Here are a small network's activations along a few directions, averaged over the inputs that share one value of a field.
Values that are neighbours, or in one group, have similar rows; names and order tell nothing.
In the rows, zero is written as 500.
Strong random noise was added to every row along 16 fixed directions; ignore it. To show where, here is one row again and again, with new noise each time:
515,540,360,513,362,289,863,292,722,713,228,538,401,712,637,618,527,541,569,668,461,463,708,481,408,419,415,360,434
480,481,640,271,664,631,356,556,278,504,572,493,447,434,455,460,556,666,473,491,529,536,594,299,469,489,528,469,355
379,511,659,498,593,414,672,443,323,554,482,438,365,394,571,556,516,524,533,449,500,391,398,443,628,509,328,330,317
727,548,342,303,403,719,437,418,526,555,488,512,623,557,600,669,584,544,502,415,487,595,616,442,471,336,583,519,524
646,364,414,676,497,511,448,593,534,332,423,530,447,497,332,570,726,480,641,596,720,267,626,532,368,422,591,444,286
544,462,337,524,426,577,494,546,556,501,565,494,499,589,542,489,357,625,543,436,379,541,276,600,413,382,593,414,529
514,530,483,719,381,604,429,474,448,487,388,612,586,603,478,236,385,476,585,487,455,497,641,585,315,416,593,684,353
635,443,626,572,529,800,395,658,432,337,389,534,476,454,485,541,619,749,544,579,411,457,607,482,387,424,427,465,231
303,455,400,599,496,309,469,478,435,576,542,480,513,697,399,361,410,513,592,536,472,715,412,458,634,469,465,758,480
345,596,538,300,556,396,288,433,443,456,539,437,428,671,389,401,641,439,489,564,538,513,587,558,567,624,495,466,556
614,776,584,402,610,613,460,402,414,619,413,626,477,377,447,531,528,453,240,706,211,707,696,477,333,471,298,531,344
568,450,398,499,559,495,358,613,606,530,585,383,556,623,231,320,620,519,388,545,746,287,506,604,384,451,592,349,414
631,571,443,581,252,673,355,519,752,354,523,465,614,607,504,466,622,435,439,389,579,265,397,876,503,485,477,355,686
510,427,482,310,485,605,457,310,554,374,423,557,453,580,497,462,517,583,644,482,325,557,643,431,438,440,492,664,497
443,566,457,490,447,477,612,412,474,592,614,597,393,580,574,292,377,549,431,514,569,268,435,583,348,457,624,238,488
392,573,738,462,339,454,510,534,618,462,463,650,421,356,687,671,474,536,454,497,399,646,472,498,593,667,277,558,840
498,869,667,429,347,473,472,462,341,575,483,657,444,187,708,743,305,360,411,450,364,577,431,604,429,600,381,283,707
542,573,532,518,404,651,671,370,544,541,580,625,541,500,667,522,461,623,355,604,469,430,543,460,625,450,296,540,557


Field G:
g10: 649,438,277,491,481,391,723,345,618,488,536,514,569,347,576,586,346,199,562,383,541,359,440,514,443,456,739,463,647
g7: 503,461,617,564,496,349,570,569,719,550,327,503,443,522,396,531,679,509,395,667,476,639,625,480,490,562,373,550,496
g2: 465,427,555,736,472,376,786,607,481,439,540,641,360,308,520,591,413,702,575,707,674,183,444,396,511,503,427,275,429
g1: 544,432,470,524,447,575,607,453,541,647,475,522,545,590,562,420,608,532,467,376,556,541,531,441,517,351,499,586,400
g6: 523,515,380,570,326,604,468,351,484,476,477,538,582,675,666,414,604,308,625,236,496,524,492,644,564,437,681,636,542
g9: 607,485,492,407,600,520,658,557,357,639,535,437,469,379,407,712,612,812,465,531,480,620,324,283,671,237,304,399,170
g4: 427,217,321,581,496,348,638,414,624,394,405,534,320,764,472,370,578,596,781,515,469,532,467,459,399,356,713,598,355
g5: 643,519,524,570,377,613,540,430,670,315,277,560,507,428,449,600,482,615,612,631,363,307,684,605,350,490,386,489,491
g3: 542,660,545,529,462,845,257,682,373,499,614,538,626,593,671,361,382,598,310,480,342,686,450,616,439,556,622,473,543
g8: 532,386,638,568,661,396,555,749,428,675,365,496,464,231,527,622,621,369,470,302,494,777,476,310,406,554,637,570,442
The values of G form a ring.
Name the neighbours of g2, in listed order. -> g10, g8
Name the neighbours of g7, in listed order. -> g9, g4

Field C:
c7: 440,569,505,408,549,550,455,409,522,434,556,415,616,567,433,350,391,463,465,578,535,272,641,546,589,612,416,499,596
c2: 586,492,440,609,339,474,612,608,584,616,532,612,485,437,650,574,463,548,464,391,563,557,318,510,460,389,524,364,559
c8: 483,469,559,524,478,516,524,492,448,583,472,379,541,546,513,364,551,500,522,283,665,371,423,543,510,465,560,384,373
c10: 507,417,579,551,683,504,501,639,406,395,385,319,403,439,664,832,664,362,603,485,394,629,484,486,609,624,527,434,385
c4: 594,448,310,616,609,448,670,351,480,491,573,754,439,424,430,427,456,373,468,713,463,425,666,369,312,480,667,666,414
c3: 546,437,534,497,593,531,530,532,589,604,467,322,608,580,476,492,736,429,401,439,700,332,644,495,569,526,452,430,383
c5: 533,407,635,406,655,607,453,553,535,495,400,370,513,428,433,560,720,554,431,437,454,558,563,424,545,527,365,555,419
c9: 430,593,568,378,484,504,401,561,460,764,521,438,617,567,450,384,392,604,374,416,523,763,475,418,522,446,409,597,514
c11: 390,349,572,625,602,423,583,608,378,513,513,578,441,529,610,497,552,486,516,579,503,689,531,298,655,527,529,737,431
c6: 631,603,453,675,401,540,510,813,459,655,474,476,528,523,480,575,583,708,402,552,697,446,360,586,389,351,562,144,304
c1: 395,440,452,533,487,473,541,446,442,631,603,469,570,675,528,375,458,576,449,506,536,668,469,392,695,450,495,734,531
c12: 513,453,503,758,513,432,691,502,354,466,435,503,488,447,773,629,567,198,612,422,562,461,523,498,624,604,705,535,446
Each value of C is a pair of two hidden parts, and every pair occurs once (3 first parts, 4 second parts).
c5 and c4 share the first part; c5 and c1 share the second. Which value has the first part of c1 and the second part of c4? -> c12
c10 and c11 share the first part; c10 and c3 share the second. Which value has the first part of c3 and the second part of c11? -> c7
